Each row below holds a small network's activations on one input, seen along a few directions.
In each table, some parts of the input vary, and every possible input appears once, in random order.
Descriptions start from the smaller parts, as in this example, which fits no table here: ring(5) and (point or line(9) or (values(3) and line(6))).
Shared parts are said once, and a part with two or three values counts as separate values.
(in the rows, 128 means zero)

Other details of the inputs vary at random and push rows far along two fixed directions, the same in every table; ignore that.
These rows show it; all are for the same input, with only those details redrawn:
[137  89  93 152 112 138  88 151 155 231 148 105 112]
[101 143 130 162 128  91 123 124 154  88 120 126 194]
[131 125 123 117 109 120 170 136  86 104 118 142  89]

A family of inputs:
x1: [127 121 130 113 110 126 173 124  81 101 122 132  94]
x2: [111 148 152 134 151 119 111 108 159  86 122 122 198]
x3: [115 165 137 145 140 117 114 131 167  83 118 131 194]
x4: [144 136 150  78 129 146 178 119  73  82 113 163  51]
x5: [101 143 130 162 128  91 123 124 154  88 120 126 194]
x6: [113 155 149 131 152 121 111 107 161  84 126 119 197]
x7: [134  86  99 153 120 148  82 138 155 237 159  89 120]
x8: [159 148 147  66 130 151 196 122  40  68 116 159  48]
x9: [160 110 124 101 132 165 123 135 101 179 138 129  72]
x10: [164 117 120 103 136 166 112 138 112 195 143 129  64]
x11: [116 158 154 144 159 112 103 112 156  88 121 135 191]
x12: [108 154 149 130 151 120 111 104 172  83 124 125 189]
x13: [130 124 125 113 107 122 175 132  78  98 118 140  87]
x14: [149 143 147  71 129 149 185 119  68  79 117 161  43]
x15: [105 146 152 133 149 117 110 105 170  84 119 128 190]
What is each input in this table made of?
> point or line(4) or (values(2) and ring(5))
Which of the alternatives is x1?
> line(4)

A family of inputs:
x16: [143 142 124 119 152 168  64 142 201 168 128 108 194]
x17: [ 92 120 163 104 127 101 164  81 119  27 101 133 181]
x18: [146 109  76 136  82 109 171 166  52 178 133 121  54]
x19: [134 209 117 153 123  78 163 152  96  25 105 178 155]
x20: [ 98 146 124 156 108  55 191 136 100  34 104 138 170]
x21: [125  70  97 121  81 140 175 152  99 160 121 130  38]
x22: [114 132 107 162 125 125  76 165 210 157 132 145 153]
x23: [147 158 123 143 164 170  63 134 197 177 156  92 195]
x24: [140  94 125  93 123 160 150  96  62 164 167  96  46]
x25: [169 138 132  86 159 177 125 111  86 163 153 133  29]
x26: [174 133  91 118 104 133 148 185  94 166 128 165  38]
x27: [163 121 148  75 156 157 130 113 105 172 138 159  24]
x28: [111  89 132 191 139 112  76 125 119 190 140 102 202]
x29: [112 116 119 154 128 149  85 116 182 184 170  48 211]
x30: [154 133 146 180 171 125  48 151 147 188 127 129 193]
x31: [120  76 115 113  77 143 172 129 111 164 117 125  27]
x32: [ 98 181 159 117 123 101 161 124 151  26  88 182 127]
x33: [122 168 178  78 157 118 150 104 124  11  83 172 146]
x34: [110  98 114 140 118 154  83 118 188 174 141  69 216]
x35: [ 89 130 170 121 144  87 167  61 115  30 128 135 161]
Changing only one part turns x32 into x31. The same change can be made to x23. Which row results?
> x29
What is each input in this table made of?
> values(2) and (point or line(4) or ring(5))
Which other rows does x34 become when the values(2) part takes its other values? List them by row number.
> x16
